These are the activations of a small network on made-up records, seen along a few directions, one row for each record.
Records have a field called N. Each example row is followed by its value.
Other fields move the rows too, some of them a lot.
Strong random noise was added to every row along 9 fixed directions; ignore it. To show where, here is one row again and again, with new noise each time:
[  10 -159 -214  351  378 -163  330  195  400  238  304 -214   72  247
 -117  148 -399 -324  111  111 -576  153  226 -203  145   39]
[ -71  221  245   78  -20   72 -138  144  -24  266  123  230 -268 -125
 -181  316  -82 -264 -156   -9  122 -114 -173   12 -251 -172]
[ 111   50  382  603  -26   88  -31  516 -166 -686 -429  -66 -219 -657
  142  230 -165  198 -171  203   69  -27 -340   15 -444 -385]
[-173 -222   -7  634  397 -215  -91 -264  119 -143  368 -186 -232  293
 -305  160  -64 -181 -284  250 -450   -5 -240 -191  135 -515]
[-159   46 -137 -339 -149   42    7 -156   42  771  475  476   28  240
 -102  -68   29 -504   84 -261  -56   90  424  302  -14  131]
[ 128  -82  -31  260  261 -144 -280 -664  -40   55  685  102  -21  279
 -324 -130  -58 -106  -33   89  184   -4  204  159  204 -375]
[ 250 -465  280  359   10  125 -389   77  -14 -694 -246 -418  286 -549
  759 -370   51  586  407  -39 -502  106  -30  610 -105  -57]
[ -90 -108  298  146  411   43 -115   75   53 -121   97 -126   64  -96
  -81   18 -191 -155 -183   49 -127 -215 -552  -61  159 -433]
[ -15 -131 -576  -61 -341 -294  251 -122 -127 -316 -429 -159 -140  187
  227  -73  340  260    7   37 -217  273  464    2  -52  358]
[  89 -558  429  228   72    5 -284  386  -63    9  207  -56   77 -231
  220  -16 -193 -313  357 -253   68 -218 -163  -11  280 -102]
[-286 -182    3 -111 -113   28  183  303 -111  119  -90  260   16  -64
   72  -71   36 -395 -126 -175 -139   -2  -77   46   12 -109]

[  32 -291  367  201 -208   75 -301  611  -53 -100 -221 -108 -273 -252
  256  295   46  -68  239 -177  -69 -187 -287  -79 -123   94]	n9
[-159  -96 -388 -534  -85   11  293 -176  -76    2 -182   38  354  112
  251 -522  154   53   13 -116 -163  158  247  223  171  205]	n2
[ 273  293  216  662 -130   -5  103  586   74  -53 -145  -22 -405 -356
 -177  655 -370   28   85  272  227   95  184 -278 -489  108]	n8
[ -54  132  161  234 -134   39  -60 -351  -90  223  346  351   81  -61
 -153 -114   49 -109   28   34   96  139  193  188 -104 -180]	n5
[ 138  100 -171  -32   97  -71   69 -306  -81 -335  -18  -80   39   60
 -145 -187   10  175 -181  137  218   -2   36  -24   75 -190]	n3
[  16  238 -380   74   36  -37  361 -131  143 -236 -231 -103   70   29
   47  -77  -25  333 -136  280 -286  297  305   79 -262  114]	n7
[ -71 -149  -51  302 -352  -30  136  -44  180  478   -5   13  138  -65
  329   62   37  -48  490   13 -577  384  562  100 -144  530]	n6
[  22 -272 -391 -210 -263 -270  238  138 -194 -276 -374  -81  -80  138
  196  -93  167   95   87 -106  178   55  277 -253  194  348]	n10
[ -89 -327 -391  112 -144 -152  -43 -468  120  402  500  155   76  462
   27 -224  185 -109  236  -91 -465  352  751  325  151  224]	n5
[ 249 -205  720  155  147  304 -455  582  250  229  127 -219  229 -602
  430  180 -401  -47  578 -248 -211 -195 -264  298  -90   90]	n4
[ 152   -9 -336 -128   54   62  289  -73  -69 -361  -22   74  344  -70
  145 -496  -42  199  -12    1   23  207  373  277  -20  -20]	n10
[ -76  413 -529 -419  115  -46  110 -820   64  229  286  215   75  431
 -215 -303  163  151 -296  117 -129  237  366  372  -75  -40]	n2
[ 463 -439  -15  278 -192  -62  -91  136 -132 -433   80 -112  180 -203
  310 -294 -111  185  556  -89  309  115  548  159  133  205]	n9
[-512  195  -70 -555   97   62  306  264  169  369 -415 -138   45  135
  -12  183   63 -290 -355  -52 -438 -141 -588 -267   98  103]	n4
[ 152   23 -121 -124 -413 -121  -68  -84 -525 -409 -224  220 -273  -87
  -77  -69  287  116 -157  -59  824  -80  151 -141  -71  -30]	n2
[ -39  345   80 -208 -291  242  -61 -115 -154  228   12  472   22 -224
  -18  -86   97   41  -83  -41  230  142  237  483 -374  -11]	n8
[-103  646 -121  141  284  104  121 -619   -1  129  492  524  -63   95
 -604  -52 -140 -139 -622  317  110  170   93  354 -375 -680]	n3
[  19  283   89 -554   32   91  -64 -421  -14  102 -153 -115  304  -14
   57 -215  144  197   51  -38  208  -41 -169   81  191  135]	n1
[ 211  -11 -141  275  215 -204  153 -129  -78 -258  241   92  -46  150
 -344   20 -250  -37 -120  179  482   -4  198 -273  171 -245]	n7
[ -42 -128   31  -15   53  -16   57 -171  159  176   98 -180  263   85
  121 -150   -2  -63  259  -31 -298  139  109   -2  239  140]	n1
[ -95  290 -123   36 -233  178  338  132 -205 -293 -263  434    4 -299
  -36 -144   22    1 -333    9   92  207  177  348 -458 -302]	n4
[  -2 -230  -41  800  -43  -79  279  194  -86 -333  138  276  -61 -134
 -132   -1 -200 -144 -129  201  -45  302  366   -6 -174 -371]	n6
[  99  533  186 -243 -180  166 -283   44   94   97 -394 -151 -268 -254
  176  380  141  472  -12   99   42  -84 -197  116 -533  347]	n7
[ 198 -139 -209   24 -262 -110 -189 -379 -192 -520 -206 -205  -52  -24
  246 -267  336  491   81   36   43  109  266  220  -38   75]	n3
[-287  174  198 -329  265  242   80  105  188  521  160  263  220   33
 -137  -10 -163 -338 -235  -79 -191  -96 -355  105   26 -175]	n6
[-230  412  160 -209  143  207 -247  -95  183  230  -81  -40 -142   68
 -128  204  132  100 -311   76 -317 -109 -547  151 -267 -134]	n8
[ 184 -127   98 -157 -330  -58 -234  341 -188   48 -151   61 -212  -48
   58  191  107  -36  256 -245  578 -192   40 -166   59  311]	n5
[  -4  -96  124   56  278  -43   40  101  -40 -204  -31 -123   42   -6
 -142   34 -172  -63 -117   84  136 -173 -340 -225  240 -232]	n9
[-320  210 -292 -410 -365  -57  336  -51  133  564 -393  -83  -29  163
  157  177  266  -73  115  -20 -419  264  233 -147  -29  642]	n1
[-170   96  358  -94  -21  243 -360  338  260  278 -192 -175 -176 -243
  400  287   67  154   85 -103 -670  -89 -425  240 -386  171]	n10

Here are new rows. What is N for each?
[-136  -19 -323 -223 -438  131  487  398 -116  322   21  585  116  -89
  120 -256   -3 -426   42 -251  -54  317  666  241 -274  194]	n2
[ -43  470  209 -357 -181  129 -277 -457  -30  293 -104   64   57 -104
   55    2  296  306    6   -6   60  -30 -178  238 -198  167]	n5
[-171 -647  -10  140 -199  -23  171  535  -91   29   17  157  146   11
  204 -208  -21 -444  259 -288 -152   72  165  -29  257   44]	n8
[  -5 -248   98   -2  -96 -100 -213  235   16  208   31 -117 -312  142
   13  284   92 -222  147 -198  -47 -212 -129 -232  100  139]	n3
[-422   10  -55  -14   25   75  159  257  234  187 -298  -78  -51   62
  116  155  118  -52 -238   38 -822  114 -272   21 -159   61]	n5
[ 178  405   -4 -629  103   77  -96 -169 -194 -114 -154    6   21  -12
 -156  -60   67  211 -225  -35  726 -296 -306 -103   54   26]	n10
[ 381  398 -424 -365 -333  -87  187 -850 -282 -264 -118  197  433  -50
   73 -593  241  621  184   90  618  356  797  414  -31  298]	n5
[ 283  -13  207 -294  617  339  363  563  268  117  241   63  742 -342
   86 -411 -765 -303  220 -153   65 -125 -113  148  247 -194]	n2
[   6  307 -135  192    2    2 -146 -532 -100 -312   82  150 -203    2
 -107  -80  164  386 -340  247  -20  173  103  330 -374 -335]	n10
[ 367  -49   64  -16 -450 -130 -260  125 -317   -2    7  174 -323 -163
   96  171   46   37  346 -174  781  -74  430  -43 -100  326]	n2
